Each row below is a small network's average activation on inputs in which a field has the value named, seen along a few directions.
Values that are neighbours, or in one group, have similar rows; names and order tell nothing.
In the rows, zero is written as 500.
Strong random noise was added to every row along 16 fixed directions; ignore it. To show where, here is one row again and again, with new noise each time:
[393 472 545 393 485 536 378 572 371 847 337 828 336 310 543 481 563 251
 581 578 406 346 424 117 415 531 741 517]
[571 356 292 406 407 474 527 506 308 521 428 989 530 377 530 563 482 751
 516 606 472 421 339 452 636 585 603 441]
[446 452 633 550 561 394 519 759 259 371 319 689 597 329 427 557 348 546
 722 472 321 684 241 503 580 710 467 411]
[568 670 298 564 475 315 575 602 662 237 303 803 390 535 223 451 403 527
 511 539 541 367 466 814 669 646 592 460]
[498 425 697 480 296 591 419 521 543 571 543 468 413 440 386 499 385 656
 559 524 438 621 554 561 698 702 458 460]
[582 457 251 252 562 417 429 568 679 610 274 692 491 588 686 345 730 301
 508 624 500 224 390 268 608 224 644 695]
[606 667 391 574 491 430 665 304 734 387 826 316 486 866 504 407 556 410
 257 578 614 148 637 485 425 526 219 409]
[430 592 632 497 390 614 501 489 368 634 564 411 432 399 463 544 449 362
 522 500 447 529 551 437 479 656 506 508]
[714 607 656 442 325 357 626 400 630 351 683 390 568 601 564 459 362 535
 622 569 261 509 585 467 469 725 296 593]
[516 787 478 531 433 628 611 422 807 518 503 559 123 687 335 331 706 643
 481 678 744 591 565 639 329 454 354 444]
[686 448 535 637 668 412 463 261 610 324 508 489 472 514 303 467 438 460
 585 283 591 627 460 682 587 608 269 461]
[565 474 409 508 578 398 380 454 604 561 389 553 551 423 462 503 387 285
 474 377 556 410 570 568 650 533 679 616]
[495 548 538 661 694 447 674 485 435 440 632 520 671 169 202 622 389 440
 131 431 524 380 545 428 572 764 507 378]
[351 683 561 535 462 523 379 802 350 592 395 575 276 606 386 462 257 367
 551 543 583 464 406 592 571 649 514 201]
[483 438 600 462 605 492 381 545 213 626 574 329 555 551 658 508 423 304
 544 400 484 598 468 520 567 469 594 490]
[443 237 491 529 388 508 310 479 706 531 575 460 545 836 586 430 537 614
 544 515 519 320 587 534 815 502 520 533]
[680 470 551 309 446 447 530 356 419 362 559 427 373 311 419 470 608 418
 357 464 317 424 434 393 451 438 396 464]
[483 650 347 800 620 297 713 376 540 374 655 672 737 565 492 618 355 387
 399 469 543 232 587 453 276 772 463 482]


Field Zib:
v11: [625 552 374 330 488 683 237 334 536 467 302 576 389 357 357 552 346 565
 515 392 557 536 588 479 738 508 523 458]
v6: [517 464 603 534 477 668 438 267 385 607 765 381 585 881 564 440 542 415
 800 464 481 517 703 493 926 698 531 723]
v18: [633 436 674 369 652 467 466 611 500 659 463 590 285 374 212 362 446 477
 464 526 473 608 573 638 924 555 818 468]
v5: [192 434 663 753 462 680 556 644 466 756 555 428 512 553 377 523 509 399
 577 466 605 482 509 500 603 638 458 432]
v13: [344 403 329 617 406 687 398 412 807 695 447 491 632 426 436 612 432 519
 362 486 676 210 646 235 606 563 390 518]
v12: [671 495 611 421 673 485 523 468 502 430 589 501 547 546 533 450 492 745
 542 558 480 713 424 413 409 425 293 380]
v15: [483 278 440 534 413 177 488 614 657 447 476 557 428 577 510 404 534 501
 337 511 472 281 409 662 420 301 555 395]
v16: [485 513 605 561 567 554 517 460 624 461 567 484 552 653 412 429 631 545
 605 504 459 540 683 468 654 549 651 667]
v2: [592 602 537 347 473 517 627 565 653 482 532 547 590 441 420 409 573 501
 419 653 362 380 542 177 636 561 450 598]
v14: [591 499 498 382 582 455 340 580 758 816 483 701 580 517 582 435 293 316
 424 635 508 106 534  36 620 589 468 404]
v9: [574 633 634 308 453 628 388 616 431 456 479 666 236 658 428 399 407 798
 603 615 421 638 535 450 569 543 616 303]
v17: [435 305 596 485 331 733 519 558 415 719 530 256 428 244 379 546 572 618
 382 479 667 719 351 741 713 446 274 417]
v4: [633 321 518 502 431 365 607 426 347 389 576 635 752 296 546 688 254 661
 566 453 263 550 467 428 526 725 460 508]
v7: [346 637 394 662 588 643 657 700 288 527 495 592 621 554 540 621 384 731
 531 544 699 691 518 688 541 568 632 453]
v8: [717 482 448 192 457 572 240 523 339 551 510 356 644 598 892 534 233 452
 639 477 437 472 368 222 570 420 244 438]
v1: [454 400 374 457 418 414 445 596 664 367 335 728 648 619 678 497 565 677
 667 607 362 367 437 341 540 485 587 666]
v3: [396 573 643 517 580 606 511 540 481 498 548 233 487 644 476 422 630 451
 544 556 476 594 582 588 587 398 561 562]
v19: [434 383 451 748 528 448 675 406 664 685 544 351 746 346 504 612 468 453
 445 435 640 651 667 753 479 535 603 756]
v10: [434 539 600 435 574 694 532 493 358 564 628 254 556 614 513 470 702 430
 551 560 479 565 593 559 691 430 596 642]
The values of Zib form a ring.
- Going along Zib from v2 by way of its neighbour v16, in what order are v18, v15, v9, v4, v7, v1 met? => v9, v7, v18, v4, v1, v15
- List every value one step from v10, in the order listed. => v12, v14
- List every value one step from v13, in the order listed. => v11, v19

Field Ribe:
p13: [566 703 489 474 533 331 612 665 479 519 519 484 700 681 728 466 270 230
 731 520 405 503 524 524 475 651 543 669]
p17: [432 625 526 564 511 509 559 538 608 578 429 558 647 309 544 593 361 484
 517 536 485 546 559 317 240 582 455 532]
p6: [637 498 419 428 525 358 360 458 601 662 618 400 690 651 885 522 281 464
 448 508 547 463 680 543 465 457 686 637]
p1: [704 381 454 292 390 274 580 526 655 289 434 331 627 573 705 416 597 474
 606 527 181 443 465 450 523 288 441 724]
p14: [594 594 341 653 631 390 492 342 523 168 517 707 432 773 439 452 512 631
 577 392 636 498 465 703 393 467 455 385]
p3: [696 378 558 275 628 566 243 335 567 398 356 532 351 357 404 425 584 593
 537 398 463 657 476 438 586 302 527 499]
p8: [606 743 732 536 816 439 570 495 641 538 519 407 514 373 536 446 533 466
 511 521 497 814 573 382 130 491 490 581]
p12: [660 518 387 434 445 308 705 602 484 512 663 548 699 611 684 488 344 700
 378 703 480 471 480 582 470 440 439 408]
p5: [540 679 652 586 890 352 409 526 346 397 481 717 394 695 369 387 391 361
 640 460 483 539 494 378 515 676 646 366]
p18: [456 278 680 677 646 376 548 427 505 655 469 433 714 135 395 548 552 283
 474 310 471 656 472 493 516 549 582 710]
p4: [451 751 534 521 499 448 529 609 387 319 570 277 661 510 555 597 272 330
 403 410 381 438 662 490 347 599 667 521]
p15: [513 353 372 539 625 638 413 355 205 526 665 451 618 754 706 572 484 591
 570 433 698 569 389 575 655 495 361 411]
p11: [459 830 475 366 542 687 495 531 495 531 525 392 546 407 499 554 448 508
 280 598 520 519 686 274 511 594 637 597]
p9: [546 589 471 648 470 406 430 469 682 172 486 383 558 617 451 561 329 660
 522 387 525 557 599 876 451 527 425 478]
p2: [557 505 567 436 334 706 654 330 483 613 675 262 540 295 442 582 579 542
 446 475 477 588 670 523 668 608 521 708]
p10: [333 457 308 657 350 454 473 512 511  92 353 446 540 466 454 678 481 666
 433 395 519 485 445 765 311 480 444 468]
p16: [680 558 298 475 521 616 771 376 336 754 559 689 415 411 373 487 530 456
 508 539 739 527 366 626 721 590 308 457]
p19: [353 513 212 618 344 625 635 356 483 510 505 564 379 697 539 459 885 576
 560 531 763 505 517 858 439 300 570 672]
p7: [584 342 358 632 430 405 570 287 618 410 476 484 495 460 376 542 503 491
 492 382 585 496 523 792 527 426 421 530]
The values of Ribe form a ring.
- Going along Ribe from p8 by way of its neighbour p6, in what order are p11, p9, p2, p16, p19, p7 met? => p11, p19, p2, p16, p7, p9
- Fewest steps between p3 and p18? => 8
- List every value one step from p4, in the order listed. => p13, p14
